A small network was shown many inputs. Here are its activations along a few directions, one row for each input.
Each table varies a few parts of the input and shows all the possible inputs, shuffled.
A made-up example of a description, with smaller parts first: values(2) and (point or ring(11) or (line(4) and ring(5))).
Shared parts are said once, and a part with two or three values counts as separate values.

Other details of the inputs shift rows strongly along three fixed directions, in all tables alike. That doesn't count.

Rows:
R1: [-50  -8  -9 -14  -2 -15  -2  -9  12  15  -5   5  51]
R2: [  5   4  16  23   9 -38  11  -7  -2 -13   4 -13 -30]
R3: [ 11  21  16 -13  18 -28   3  -5  -3 -36 -15 -20 -33]
R4: [-10   2 -11  -6  29  -8 -10 -22  37 -28 -31 -22  12]
R5: [-48   3  -6  -7 -14 -27  -5 -19  26  16   3 -31  69]
R6: [ 57 -12 -11  -2  -3  82  12  29 -20   6  29  28 -38]
R7: [ 19  17   4 -12   8 -13  -6  -3  20 -23 -27 -15 -33]
R8: [-29   9  15 -14   4 -40   7  -5 -20  -8  -1   3   1]
R9: [ 18  -9 -13 -35  17  80   1  13   8 -14  -2  26 -37]
R10: [ -8  12  28  26 -19 -75  19   0 -33   3  20 -11  -8]
R11: [-37   5   1  -6  30 -35 -14 -26  26 -26 -41 -17   0]
R12: [ 22 -26 -34   6  18  95 -19   6  37   7   7  12   5]
R13: [ 10  11  -6  -4 -35  40   5  27 -50   5  25  31  17]
R14: [-14  -8  11  21 -31 -22  -7  -3 -18  36  17  -3  80]
R15: [ 14 -19 -12 -36   7  79  -1   8  23  -7 -14  25 -49]
R16: [  9  15  -6   0 -37  30  11  19 -45  10  23  33  19]
R17: [ 24  20  37  19  -9 -61  25  19 -62 -10  26   7 -49]
R18: [-54   5  -3   0 -31 -35   4 -14  -5  25  20 -16  81]
R19: [ 20   2  10  19  19 -26   7   0   1 -19  -7  -4 -36]
R20: [ 43   9   0 -27 -13  61  11  33 -23  -6  15  19 -32]
R21: [-22   2   1  -8  22 -12   1 -13  14 -20 -31   3  -3]
R22: [ 12 -11 -32 -22  22  85 -10  -4  32 -11  -2   3  17]
R23: [-68  -9 -10 -17  -9 -17  -5 -17  29  26   0 -11  63]
R24: [  3 -10  -4  18  34 -28  -6 -20  44  -7 -28 -32  -4]
R25: [-14  -4   7  25  26 -37  -2 -25  34 -10 -11 -29  -3]
R26: [-17  12  33 -18 -14 -66  14  10 -34  -5 -10  12 -34]
R27: [ 13   5  -2 -16  20  12  -6 -12  44 -29 -31 -26 -31]
R28: [ 23  -3   6  17  23 -25  -5  -4   7 -11 -19 -22 -45]
R29: [ 11   8   7 -20 -36  30  14  39 -69   0  29  51 -35]
R30: [ 17  16   0  -6  10  -8  -2  -7  -1 -34 -17   0 -33]
R31: [  0  -7  14  18 -83  25  11  27 -72  61  69  35  77]
R32: [ 50  -4 -10   9 -20  53   7  26 -24  12  26  35 -37]
R33: [ 27  22  46  22 -30 -63   2  14 -73 -11  12   3 -25]
R34: [ 36   3 -13  -8  -2  73   8  19 -16 -20  -1  32 -15]
R35: [-41 -22 -33 -16  -4  74  -6 -11  30  25   2  18  62]
R36: [ 16  24  16 -10   2 -29  -2   9 -19 -36 -12 -10 -42]
R37: [-27  -9 -15 -16  43  27 -13 -28  47 -15 -33  -9  16]
R38: [-15 -11  -7  12 -59  34  17  38 -58  71  81  37  81]
R39: [-22  11  10 -14  -2 -39   2  -3  -5  -5 -11   6 -14]
R40: [-31  -6   3 -25  16 -22 -17 -12  27  -4 -31 -13  -8]
R41: [ 25  21  13   0 -40  21  26  27 -70 -11  27  36 -23]
R42: [ -4   4  20  25  -7 -62  14  -7 -12   7   6 -23 -10]
R43: [ 15 -15 -41 -21  18 100 -24  -2  41 -14 -11   5  12]
R44: [-27  -6  -9  23 -17 -37  -5 -11  12  45  13 -17  61]
R45: [-10  -8   3  21 -13 -17 -24 -23  14  26   0 -14  67]
R46: [  3 -12  -8  11  38  -7  -9 -22  44   0 -17 -36   3]
R47: [ 42   8  -5 -23 -19  63  -2  35 -18 -10   7  19 -35]
R48: [-30 -13 -11  19  -5 -30  -5 -12  27  37   7 -21  71]
R49: [ 10 -25 -15  16  38  20  -8 -27  60  -1 -24 -33 -15]
R50: [-42   6 -13  -5 -16 -29 -13 -15  24  23   1 -22  73]
R51: [ -1   6   0 -16  20  -2  -2 -10   8 -29 -25  12 -45]
R52: [ -8   7  -3 -10  17 -19  -6 -12  29 -20 -24 -23  10]
R53: [ 55 -18 -11   3   6  73  11  24 -17  11  22  21 -42]
R54: [ 28  -1   5  21  18 -27   0  -8   7  -7 -16 -13 -48]
R55: [ 23 -27 -30   7  10  87  -5  11  28  13  13  23  13]
R56: [-26 -14 -12 -27  33   5 -23 -27  66  -6 -46 -12  -9]
R57: [-39  -6 -10  18 -22 -30 -10  -3   1  43  25 -14  77]
R58: [-15  -5  -5 -18 -14  30  11   8 -18   2  12  28  -3]
R59: [ 20   9   3 -15  15   1  -1   4  21 -26 -28 -13 -27]
R60: [ 14  13  39  20  -9 -56   1  -6 -40  -5   7 -10   2]
R61: [ -2 -17 -13  14  37   5 -12 -33  69  -7 -24 -37  -1]
R62: [  0   8   8 -21  17  -9  -5   2   0 -33 -24   3 -54]
R63: [ 14 -17  -9  17  27  -3  -2  -9  30   3 -18 -19 -12]
R64: [ 24   1   2  21  29  -8  -6 -11  22 -21 -13  -5 -42]
R65: [-56  -3 -15  -6  -5  -6  -9 -20  20  24  -8   4  65]
R66: [-61 -13  -2 -27  -6 -19 -10 -12  20  37   0  -7  63]
R67: [ 23  10  19  19   5 -45  14   8 -23 -17   1   0 -41]
R68: [ 24  23  28  24 -23 -65  20  17 -57  -5  20  13 -45]
R69: [ 24  -1   2  14  26 -15  -9  -7  17 -17 -21 -24 -42]
R70: [ -7 -11 -17   8 -64  39   4  37 -46  69  65  29  70]
R71: [ 15  -9 -13 -29  -2  68   6  22  -4  -5   1  38 -30]
R72: [ 11  19  29  23 -15 -66  11  16 -52  -8  17   1 -34]
R73: [ 12  20  26  27 -15 -71  15   8 -43  -3  16   5 -33]
R74: [  2  14  26  17  -7 -65  15   5 -38   2  20  -8  -8]
R75: [ -4  -6 -27 -11  21  63 -10 -14  32  -7 -11  -4  38]
Description of these inputs: values(5) and (point or line(6) or (values(2) and line(4))).
Changing only the values(5) part turns R41 into R16. The same change can be made to R25. Which row results? -> R64
Changing only the values(5) part turns R66 into R56. The same change can be made to R20. Which row results? -> R7
Change only the values(5) part in R43. List by row number the other rows that result. -> R4, R18, R22, R30
Change only the line(4) part in R58. List by row number the other rows that result. -> R15, R23, R35
Change only the line(6) part in R64. List by row number the other rows that result. -> R32, R44, R54, R68, R73

Rows:
R76: [-45  15   0   3 -41 -33  13   6 -34  26  32   9  73]
R77: [ 50 -11  -3  -1  -8  67  -1  20  -8   1  11  23 -40]
R78: [ 23  -7   9   8 -14  14   7  15 -23  13  17  16 -12]
R79: [-22 -21 -20   2  11  17 -24 -25  62  32  -8 -37  61]
R80: [-35 -19 -43 -18  22  70 -13 -19  65   9  -7 -12  67]
R81: [-26  10   1  -5 -14 -28 -12 -10   8   4 -13 -16  42]
R82: [-26   1  20  17 -19 -70   7  -3 -18  35  17 -20  43]
R83: [  6  10  12  20  -6 -55   5   0  -9   6   4 -19   7]
R84: [-10  -6  -1  20  96 -63 -27 -60  97 -55 -72 -74 -36]
R85: [ 27 -13  -6   6 -10  62  15  16 -24  11  29  31 -17]
R86: [  2  21  21  -2  -9 -44   4   4 -29 -19 -13   2 -17]
R87: [ 12 -18 -24  14 -16  61  -6  12  -6  29  26  27  34]
R88: [  0 -31 -11  -7   7  24  14  19  12  28   7  33 -75]
R89: [-26 -35 -32 -41  18  65   0   9  44  25 -10  35 -33]
R90: [ 16  34  33   0  20 -84   6  -8 -16 -53 -36 -22 -62]
R91: [ -4  18  24  -6  29 -49  10 -19  -4 -46 -29 -11 -53]
R92: [-52 -26 -39  19  25   5 -32 -39  80  35 -10 -39 108]
R93: [ 57  10  18 -22   5  41  10  24 -34 -44 -12  34 -92]
R94: [-43  -5 -27  -5  42  -7 -31 -43  77 -10 -40 -38  56]
R95: [-32  16  25  -4 -10 -66   6  -3 -36  -1   1  -1  11]
R96: [-33  21  26 -12 -48 -67  10  12 -52  22  21  -3  35]
R97: [ 27 -15 -14   2 -31  62  10  36 -24  38  46  22  18]
R98: [  7  14  40  25  36 -95   0 -24  -7 -41 -30 -24 -61]
R99: [-45   3 -10 -12  32 -50 -27 -41  75 -14 -42 -63  44]
R100: [ 61  16  13 -22   9  36  16  29 -29 -49  -7  20 -96]
R101: [-40  17  14  -3 -35 -51  12  14 -48  21  27   4  48]
R102: [ -3 -10 -15 -25 -32  67  -7  17  -6  22  18  25  33]
R103: [ -4  -1   1 -22 -36  27  11  23 -39  26  27  27  24]
R104: [-27  32  32   9 -20 -91  15  -4 -49 -17  -1  -1   1]
R105: [  80    4    9    9   25   34    5   15   -8  -45  -19   12 -105]
R106: [ 22 -16 -22   7  -1  71  11  13   1  10  24  17  -1]
R107: [   9   24   30   31   30 -100   12  -23   -4  -46  -26  -32  -56]
R108: [ -5  15  19  20 -40 -61   4   9 -38  25  21  -6  25]
R109: [-23  -2  13  17 -21 -40   7   3 -35  35  30   2  40]
R110: [-12 -24 -17   9  -6  46  -1  -6  11  29  20  14  44]
R111: [ 53 -24 -34  -8  80  87 -31 -28 113 -47 -58 -44 -65]
R112: [ 30  -7 -11  16 -16  50  11  16 -24   5  22  32 -12]
R113: [ -1  -8 -10 -16 -41  71   5  32 -48  29  39  56  28]
R114: [-20 -19 -51 -22  22  74 -35 -24  91  10 -25 -28  71]
R115: [ 46  12   4 -10  19  39  -2  11 -14 -50 -24  24 -75]
R116: [-39  16  22  -1 -37 -48  18   5 -52  14  25  19  34]
R117: [ 46  11   5   7 -15  11   5  19 -19  -4  13   5 -38]
Describe the family of inputs behind these rows. -> values(2) and (point or (line(4) and ring(5)))
Changing only the values(2) part turns R100 into R97. The same change can be made to R95. Which row results? -> R109
Changing only the values(2) part turns R115 into R87. The same change can be made to R81. Which row results? -> R108

Rows:
R118: [ 33   4  33  19  12 -39  24   0 -38 -21   0   4 -75]
R119: [ 27  -8 -17   6 -19  55  -6  15   2  28  28  -3  18]
R120: [ 37   3  34  15   5 -41  21   7 -28 -19   0   0 -80]
R121: [-13 -22 -20  18  24   5 -23 -12  63  26 -10 -37  30]
R122: [-47 -16 -15 -17  17   4  -7 -21  50   8 -12 -17  29]
R123: [ 44   4  13   4  19  14   0  -7   8 -32 -15 -13 -33]
R124: [ -5  -4  11  28 -28 -41   7   9 -22  36  38  -3   9]
R125: [ -7  -1 -20 -29 -21  62   2  14  -7  -1  22  15  30]
R126: [ -6   7 -13   8 -10  17   3  -2   0   3   0  -2  33]
R127: [-19   0  -3  -7 -10  14  -9  -3 -11   2  -4   4  35]
R128: [-17  11  12   8 -23 -30   6   7 -42  18  19  29  18]
R129: [ -8 -22 -17  -4  20  11 -20 -21  61  24 -13 -34  49]
R130: [-41   8  13  -9 -19 -32  22   6 -36  16  23  15  11]
R131: [ -1  10  -2 -13  31 -24 -23 -27  53 -26 -47 -34  -8]
R132: [-12  23  26  38 -23 -76   3  -2 -42  11  23 -20  37]
R133: [-11  -1  -4 -22 -12  13 -10   2  -4  13  -2  -2  25]
R134: [-14 -13 -19 -30 -12  58   3  24   6  24  17  23  14]
R135: [ 76  -7 -14   0  14  72  -6  26   4 -13   3  10 -71]
R136: [ -8  -8 -25 -38 -19  59   0  25  -1  19  20  19  19]
R137: [ 53 -13  -3  11  20  58   4  12  -8 -24   1  24 -37]
R138: [  9   1  10  13 -20   5   9   0 -27  15  22   4  37]
R139: [ 20  -7 -16  14  40  26 -26 -27  62 -27 -26 -47  -3]
R140: [-11  -5   4  -3 -27   5  -2   9  -8  23  14  23   2]
R141: [  9  -4  -4  28 -23   3  10  14 -41  26  44  20  16]
R142: [ 19  -9  -8  -3  43  27 -18 -25  66 -10 -31 -38   3]
R143: [ -8  -5   7 -16 -34  11   6  31 -35  30  20  29   3]
R144: [-12  -4  -8  13  46 -29  -1 -32  49 -25 -37 -24 -28]
R145: [  9 -11 -33   6  -7  71   3  13   2   8  13  29  32]
R146: [-21  -6  10  -4  29 -26  -2 -27  13 -19 -30 -10 -32]
R147: [ 22  -2   7  -3  28  15  -2 -13  14 -30 -27  13 -69]
R148: [ 56  -4 -10 -10  10  63   9  30   6 -21 -10  26 -84]
R149: [-31  -5  19  15   6 -81  -3 -15  21  24  -8 -38  33]
R150: [  6   7  -8   0 -32  14  11  10 -21   4  18   4  27]
R151: [  8   3 -11  10 -20  23  22  21 -38  14  26  39   2]
R152: [ 33  28  14  -2  11 -39  11   1  -8 -41 -24 -20 -64]
R153: [-10   1   4  -3 -27  15   6  21 -52  10  20  35  21]
R154: [-22   4  11  -2 -17 -21  10   7 -46  15  14  27  14]
R155: [  2  16  45  -3   5 -81  13  -4 -35 -34 -20  -2 -88]
R156: [ -3  -5   9  31 -23 -34  14   9 -41  30  39   4   6]
R157: [-31  14  20 -14 -27 -75   1   7 -33  19   2  -7  17]
R158: [-26  12   7  -2 -15 -40 -13 -19  11  -4  -7 -20  47]
R159: [ 19  30  35  -7   0 -85   0   4 -25 -34 -25  -9 -68]
R160: [-23  -3  -8  38  22 -39 -18 -27  31   6  -6 -33  49]
R161: [  5  -8 -19  -2 -10  66 -11   8   4   6  10  35  29]
R162: [-34  18  10 -23 -20 -40   9   7 -20   7  12 -11  28]
R163: [  9 -20 -12  14  57  18 -11 -36  58 -16 -28 -19  -3]
R164: [-50   7   2  -4   8 -38   0 -12   4  -9  -2  -7  42]
R165: [ 34  14   9  -3  18  21  -9  -8  11 -48 -30   7 -44]
R166: [ 47  10  16   5 -20   3  31  30 -45 -19  13  33 -94]
R167: [ 15 -12 -32 -14 -21  63   0  25   7  28  15  17  18]
R168: [  2  -7 -13 -22 -21  60  -8   9 -11   3  10  15  26]
R169: [-20  -7 -20 -15  57  25  -8 -29  56 -29 -34  -7 -10]
R170: [-56  22  14  -6   3 -72   0 -21   1 -14 -10 -30  46]
R171: [-29 -18 -19 -11  14   4 -25 -16  64  17 -25 -15  38]
Changing only one part turns R130 into R146. The same change can be made to R122. Which row results? -> R155
Describe the family of inputs behind these rows. -> line(6) and ring(9)
Start at R121 and move only the line(6) part, one step at a time. The first step leads to R149. Which rows follow, in order? -> R148, R171, R143, R134
Change only the ring(9) part in R171. List by row number the other rows that result. -> R128, R131, R140, R147, R158, R159, R161, R165

Rows:
R172: [ -1  -8   3 -15  28  -2   4   0  15 -18 -21  10 -64]
R173: [ 25   7   3 -18 -22  48  12  29 -44  -9  12  44 -33]
R174: [  4  14  19  26  -5 -56  13  -3 -26  -7   7 -11  -7]
R175: [  0  -4 -13 -20  28  18 -19 -17  46 -22 -37 -12 -10]
R176: [ 48  12  14  12  19 -16   7   6  -9 -37 -10 -10 -77]
R177: [  9 -42 -35   5  -6  91   1  15  23  53  30  27  15]
R178: [ 17 -24 -31   8  -2  91  -9   3  16  24  21  17  37]
R179: [-24   5   8 -13 -16 -20  -4   2 -13   9   1   7  26]
R180: [ -8  18  18 -14 -25 -30  10  14 -38  -2   9   8  -9]
R181: [ 42   7   9  11 -20  19  20  28 -46   0  35  22 -29]
R182: [ 23 -14 -19   9  20  34 -19 -13  46   0 -17 -17   4]
R183: [-22 -12   2  18 -16 -25 -10 -10   6  34  13 -16  61]
R184: [  6  14   8 -11  26 -10   3 -10   5 -45 -31  -2 -49]
R185: [-42  10  -1 -14  -2 -32  -4 -11  16   2  -7 -19  36]
R186: [-50   1  -7 -13  17 -29  -7 -27  41  -1 -19 -29  48]
R187: [  9  -1   0  20  33 -18 -15 -25  37 -20 -31 -26  -9]
R188: [-35   7   5  -7 -12 -25   0  -5 -18   8   3   6  36]
R189: [  1  11  20  17 -46 -41  17  24 -58  34  42   2  25]
Changing only one part turns R186 into R181. The same change can be made to R172. Which row results? -> R177
Describe the family of inputs behind these rows. -> values(2) and (point or ring(8))
Change only the values(2) part in R179. List by row number the other rows that result. -> R183
